A small network was trained on invented records. Each row is its activation on one of them, seen along a few directions.
Each row is followed by the record's values for the fields Bezo, Lofi, Mada, Lik, Romab.
Not every record has every field; a missing one is written none.
Other fields move the rows too, some of them a lot.
In the rows, zero is written as 500.
Strong random noise was added to every row along 2 fixed directions; ignore it. To show where, here is one row again and again, with new noise each time:
[544 291 325 591 537 517 461 433 550 419 589 513 310 512 417]
[827 418 348 550 543 501 259 522 451 445 432 640 340 441 521]
[743 421 425 529 549 497 355 480 404 428 509 633 409 445 451]
[602 473 649 460 568 480 558 392 241 388 672 654 611 434 289]

[793 414 363 568 350 614 344 773 692 592 417 619 597 519 620] : Bezo: p2 / Lofi: none / Mada: none / Lik: b1 / Romab: z2
[408 683 738 373 322 401 565 635 435 543 328 532 611 411 537] : Bezo: p3 / Lofi: none / Mada: none / Lik: b1 / Romab: z4
[257 640 577 506 466 511 548 397 576 443 519 393 399 436 464] : Bezo: p8 / Lofi: d1 / Mada: none / Lik: none / Romab: none
[765 642 729 418 715 467 537 363 175 443 472 590 817 419 502] : Bezo: p9 / Lofi: d1 / Mada: none / Lik: none / Romab: none
[399 263 415 596 560 621 540 366 506 512 791 460 294 606 352] : Bezo: p9 / Lofi: d2 / Mada: k2 / Lik: none / Romab: none
[408 530 513 542 691 481 486 223 376 499 513 596 381 501 392] : Bezo: p5 / Lofi: d2 / Mada: k2 / Lik: none / Romab: none
[713 366 393 486 552 638 409 601 386 502 591 640 572 591 432] : Bezo: p2 / Lofi: d2 / Mada: k2 / Lik: none / Romab: none
[539 593 720 438 479 410 583 659 418 513 447 535 630 519 541] : Bezo: p6 / Lofi: none / Mada: none / Lik: b2 / Romab: z3
[763 504 319 501 404 543 379 672 644 427 310 477 644 466 639] : Bezo: p4 / Lofi: d1 / Mada: none / Lik: none / Romab: none
[698 658 640 456 497 480 432 451 399 547 235 542 543 337 456] : Bezo: p5 / Lofi: none / Mada: none / Lik: b1 / Romab: z2
[230 748 893 343 568 468 747 234 234 483 704 508 720 355 268] : Bezo: p8 / Lofi: d1 / Mada: none / Lik: none / Romab: none
[709 671 650 414 742 470 339 376 139 502 490 712 613 431 392] : Bezo: p5 / Lofi: d2 / Mada: k2 / Lik: none / Romab: none
[616 579 683 463 535 516 442 508 197 517 667 681 847 464 403] : Bezo: p9 / Lofi: d2 / Mada: k1 / Lik: none / Romab: none
[644 460 493 520 469 579 350 599 594 618 455 481 449 447 554] : Bezo: p9 / Lofi: none / Mada: none / Lik: b1 / Romab: z2
[559 457 547 510 448 580 652 628 448 490 628 537 510 518 450] : Bezo: p2 / Lofi: d1 / Mada: none / Lik: none / Romab: none
[399 440 562 582 321 471 573 536 613 621 479 454 299 519 597] : Bezo: p6 / Lofi: none / Mada: none / Lik: b2 / Romab: z3
[655 760 539 455 773 394 396 473 626 481  73 442 776 369 718] : Bezo: p5 / Lofi: none / Mada: none / Lik: b2 / Romab: z5
[329 571 628 534 522 478 501 315 537 567 354 473 344 450 579] : Bezo: p5 / Lofi: none / Mada: none / Lik: b2 / Romab: z3
[540 310 153 726 419 585 347 734 879 473 273 239 333 575 797] : Bezo: p9 / Lofi: d1 / Mada: none / Lik: none / Romab: none
[333 348 573 568 334 469 556 550 570 476 570 491 348 522 423] : Bezo: p1 / Lofi: none / Mada: none / Lik: b1 / Romab: z1
[316 300 324 568 520 521 552 506 860 464 529 392 453 502 443] : Bezo: p1 / Lofi: none / Mada: none / Lik: b1 / Romab: z2
[747 608 409 529 412 548 351 588 529 524 194 475 415 511 718] : Bezo: p10 / Lofi: d1 / Mada: none / Lik: none / Romab: none
[643 281 279 639 603 536 443 453 564 434 515 387 546 583 475] : Bezo: p9 / Lofi: d2 / Mada: k2 / Lik: none / Romab: none
[822 467 363 488 698 380 237 592 619 472 167 543 535 447 721] : Bezo: p1 / Lofi: none / Mada: none / Lik: b2 / Romab: z3
[408 797 822 458 566 492 630 398 306 415 475 607 800 366 382] : Bezo: p5 / Lofi: d1 / Mada: none / Lik: none / Romab: none
[341 518 404 546 580 541 431 293 693 441 304 290 233 489 637] : Bezo: p8 / Lofi: d1 / Mada: none / Lik: none / Romab: none
[365 683 708 434 342 390 576 581 502 526 277 466 640 412 561] : Bezo: p3 / Lofi: none / Mada: none / Lik: b1 / Romab: z4
[690 596 525 481 319 459 379 701 513 452 428 554 506 491 763] : Bezo: p4 / Lofi: d1 / Mada: none / Lik: none / Romab: none
[429 538 645 525 645 519 586 349 415 435 573 471 675 508 523] : Bezo: p9 / Lofi: d1 / Mada: none / Lik: none / Romab: none
[781 591 670 310 579 508 479 470 131 432 661 794 878 509 365] : Bezo: p4 / Lofi: d2 / Mada: k2 / Lik: none / Romab: none
[650 548 388 445 388 555 377 596 589 506 445 537 574 453 624] : Bezo: p4 / Lofi: d1 / Mada: none / Lik: none / Romab: none
[286 399 392 576 385 648 649 539 653 538 637 454 247 557 451] : Bezo: p6 / Lofi: d1 / Mada: none / Lik: none / Romab: none
[480 459 347 503 506 476 458 551 689 455 496 447 619 547 708] : Bezo: p4 / Lofi: d1 / Mada: none / Lik: none / Romab: none
[536 601 634 439 535 466 610 512 421 374 589 567 679 365 359] : Bezo: p1 / Lofi: d1 / Mada: none / Lik: none / Romab: none
[761 455 369 432 555 558 266 526 363 568 462 659 473 492 556] : Bezo: p7 / Lofi: d2 / Mada: k1 / Lik: none / Romab: none
[632 630 511 448 390 456 379 689 759 490 189 461 705 437 858] : Bezo: p4 / Lofi: none / Mada: none / Lik: b2 / Romab: z5
[372 512 297 498 587 457 488 408 689 498 307 415 556 488 640] : Bezo: p3 / Lofi: d1 / Mada: none / Lik: none / Romab: none
[825 624 449 559 429 533 185 619 663 571 198 555 424 387 700] : Bezo: p9 / Lofi: none / Mada: none / Lik: b1 / Romab: z2
[269 482 589 575 633 512 680 314 527 440 658 392 570 545 494] : Bezo: p9 / Lofi: d1 / Mada: none / Lik: none / Romab: none
[524 549 478 513 659 496 397 307 331 592 542 649 343 454 386] : Bezo: p5 / Lofi: d2 / Mada: k1 / Lik: none / Romab: none
[438 493 375 505 662 461 357 386 590 436 462 390 345 550 472] : Bezo: p8 / Lofi: d2 / Mada: k2 / Lik: none / Romab: none
[342 302 419 517 666 529 592 340 561 347 652 445 611 552 352] : Bezo: p1 / Lofi: d2 / Mada: k2 / Lik: none / Romab: none

Here are new rows. What are their fields?
[157 135 327 586 637 593 875 385 606 385 897 422 807 746 230] : Bezo: p2 / Lofi: d2 / Mada: k2 / Lik: none / Romab: none
[229 547 534 542 306 483 631 606 641 410 446 367 379 520 568] : Bezo: p3 / Lofi: d1 / Mada: none / Lik: none / Romab: none
[764 403 359 577 630 587 282 546 492 448 460 527 681 554 548] : Bezo: p9 / Lofi: d2 / Mada: k2 / Lik: none / Romab: none
[430 502 447 540 400 581 468 579 634 487 563 560 236 421 534] : Bezo: p1 / Lofi: d1 / Mada: none / Lik: none / Romab: none
[319 517 649 401 627 556 737 410 437 379 665 488 722 414 296] : Bezo: p1 / Lofi: d1 / Mada: none / Lik: none / Romab: none
[538 360 395 639 415 551 377 581 515 506 523 457 325 559 525] : Bezo: p9 / Lofi: d2 / Mada: k2 / Lik: none / Romab: none
[353 277 465 601 368 546 788 572 427 474 884 574 755 629 269] : Bezo: p2 / Lofi: d2 / Mada: k1 / Lik: none / Romab: none
[761 596 523 518 470 495 342 576 351 602 365 568 622 361 671] : Bezo: p9 / Lofi: d1 / Mada: none / Lik: none / Romab: none
[573 662 395 570 701 434 329 432 579 506 334 558 237 472 666] : Bezo: p5 / Lofi: d1 / Mada: none / Lik: none / Romab: none
[696 596 557 498 687 518 383 435 392 516 468 572 502 463 627] : Bezo: p9 / Lofi: d1 / Mada: none / Lik: none / Romab: none
[607 342 425 441 676 590 450 399 378 452 648 618 367 501 350] : Bezo: p1 / Lofi: d2 / Mada: k2 / Lik: none / Romab: none
[244 589 702 417 488 510 693 326 382 475 637 363 322 411 306] : Bezo: p8 / Lofi: d1 / Mada: none / Lik: none / Romab: none
[446 596 424 479 636 430 498 370 583 426 269 489 698 490 677] : Bezo: p3 / Lofi: d1 / Mada: none / Lik: none / Romab: none
[166 400 541 514 401 510 747 549 574 434 664 369 604 435 399] : Bezo: p1 / Lofi: d1 / Mada: none / Lik: none / Romab: none
[378 499 493 619 391 491 589 536 560 497 450 482 306 533 640] : Bezo: p6 / Lofi: d1 / Mada: none / Lik: none / Romab: none
[249 500 674 476 214 635 705 562 534 446 661 476 604 497 483] : Bezo: p4 / Lofi: d1 / Mada: none / Lik: none / Romab: none
[696 402 326 524 621 499 530 620 558 442 475 476 619 564 608] : Bezo: p2 / Lofi: d1 / Mada: none / Lik: none / Romab: none
[699 366 302 543 567 565 267 590 544 412 453 634 443 512 556] : Bezo: p1 / Lofi: d2 / Mada: k2 / Lik: none / Romab: none
[627 534 447 551 447 621 372 572 533 547 528 539 322 450 558] : Bezo: p9 / Lofi: d1 / Mada: none / Lik: none / Romab: none
[580 522 588 511 279 532 468 612 493 621 397 517 375 427 531] : Bezo: p6 / Lofi: none / Mada: none / Lik: b1 / Romab: z2
[631 293 305 610 307 585 428 803 485 565 635 589 561 601 532] : Bezo: p2 / Lofi: d2 / Mada: k1 / Lik: none / Romab: none
